A =
[[131 128 124 128  98]
 [119 114 122 107 109]
 [128 143 134 147 128]
 [150 141 131 139 109]
 [148 142 135 148 136]
 [115 111 128 106 117]
 [151 143 132 144 118]
 [142 133 128 128  98]
 [125 128 123 110 102]
 [147 128 129 133 103]
 [137 129 126 120 128]]
Indices start at 1.
Report the entry in row 1 and column 3.
Answer: 124
Report the entry at row 1, column 2.
Answer: 128
The entry in row 1 and column 1 is 131
The entry just right of the centre entry: 106
Report the maximum.
Answer: 151
Report the entry in the bottom-right corner.
Answer: 128
Report the entry just left of 118.
Answer: 144
The entry directly above 110: 128
Report the entry at row 2, column 2.
Answer: 114
The entry in row 3 and column 3: 134
The entry at row 2, column 1 -> 119
Report the entry directly above the largest entry.
Answer: 115
The entry at row 3, column 1 is 128
Report the entry just right of 139.
Answer: 109
The entry at row 3, column 2 -> 143
Report the entry directly below the centre entry.
Answer: 132
Report the top-right entry.
Answer: 98
The entry just right of 141 -> 131
Report the bottom-left entry.
Answer: 137
The entry just right of 124 is 128
Report the entry just right of 150.
Answer: 141

x = ((120, 125, 128, 137, 123, 147, 117), (122, 116, 133, 123, 124, 149, 121), (121, 113, 132, 124, 127, 147, 119), (125, 103, 123, 122, 129, 145, 116))
The entry just left of the largest entry: 124
Report the entry just left of the smallest entry.
125

data = ((130, 136, 123, 125, 120, 153, 125, 134, 129), (130, 134, 126, 119, 123, 151, 120, 135, 123), (128, 120, 128, 111, 129, 144, 131, 135, 125), (123, 140, 129, 136, 119, 104, 122, 134, 131), (134, 133, 117, 129, 117, 119, 130, 137, 120), (132, 134, 120, 133, 116, 113, 124, 137, 125), (131, 133, 129, 118, 125, 151, 118, 134, 123), (134, 134, 114, 129, 121, 120, 129, 135, 117), (133, 125, 131, 113, 127, 150, 125, 134, 123), (135, 134, 118, 133, 111, 115, 126, 137, 125), (130, 138, 119, 132, 118, 115, 129, 133, 124), (123, 142, 128, 132, 120, 107, 127, 134, 126), (131, 121, 128, 110, 127, 147, 127, 137, 121))
Find the minimum.
A: 104
Find the entry just left of the smallest entry.
A: 119
Find the entry just right of the smallest entry.
A: 122
Find the centre entry.
A: 125

X =
[[116 131 122 139 150 148 103 122]
 [145 117 101 140 132 148 137 134]
 [108 119 153 142 102 150 148 126]
 [137 136 152 142 132 117 142 119]
 [106 138 125 111 154 125 113 148]
 [132 113 119 102 131 114 154 120]
 [137 151 143 150 140 119 148 129]
 [106 108 134 115 139 150 129 142]
 [133 126 148 107 129 112 129 108]
 [125 150 114 124 125 147 104 148]
 [130 118 151 126 113 115 130 138]
 [120 113 146 110 106 147 150 146]
 [105 108 124 117 109 153 108 136]
 [145 133 107 122 120 136 126 151]
 [144 112 103 145 114 134 114 137]
 [104 120 115 118 117 150 140 150]]
Indices start at 1.
The entry in row 1 and column 1: 116
The entry in the top-right corner? 122
The entry in the bottom-right corner: 150
The bottom-left entry -> 104
The entry directly below the smallest entry: 153
The entry in row 2 and column 1? 145
The entry in row 3 and column 1: 108
The entry at row 3, column 2? 119
The top entry of the column that holds the smallest entry? 122
The entry in row 1 and column 2? 131
The entry at row 2, column 2? 117
The entry directly above 144? 145
The entry at row 2, column 3 is 101
The entry just left of 143? 151

array([[144, 132, 124, 135, 134, 132, 127, 153, 133, 145, 126],
       [134, 121, 125, 132, 122, 130, 127, 142, 142, 133, 128],
       [127, 115, 132, 133, 124, 125, 124, 127, 141, 126, 129],
       [125, 127, 133, 130, 127, 125, 131, 124, 128, 125, 126]])
Counting starts at 1.
The entry in the bottom-left corner?
A: 125
The entry directly above 131?
A: 124
The entry at row 1, column 1 is 144
The entry just right of the largest entry?
A: 133
The entry just left of the largest entry?
A: 127
The top entry of the column that holds the smallest entry?
A: 132
The entry in row 2 and column 3?
A: 125
The entry in row 3 and column 1?
A: 127
The top entry of the column that holds the largest entry?
A: 153
The entry at row 2, column 1?
A: 134
The top-right entry -> 126
The entry in the bottom-right corner?
A: 126
The entry in row 3 and column 3: 132
The entry directly below the smallest entry?
A: 127
The entry directly above the smallest entry -> 121
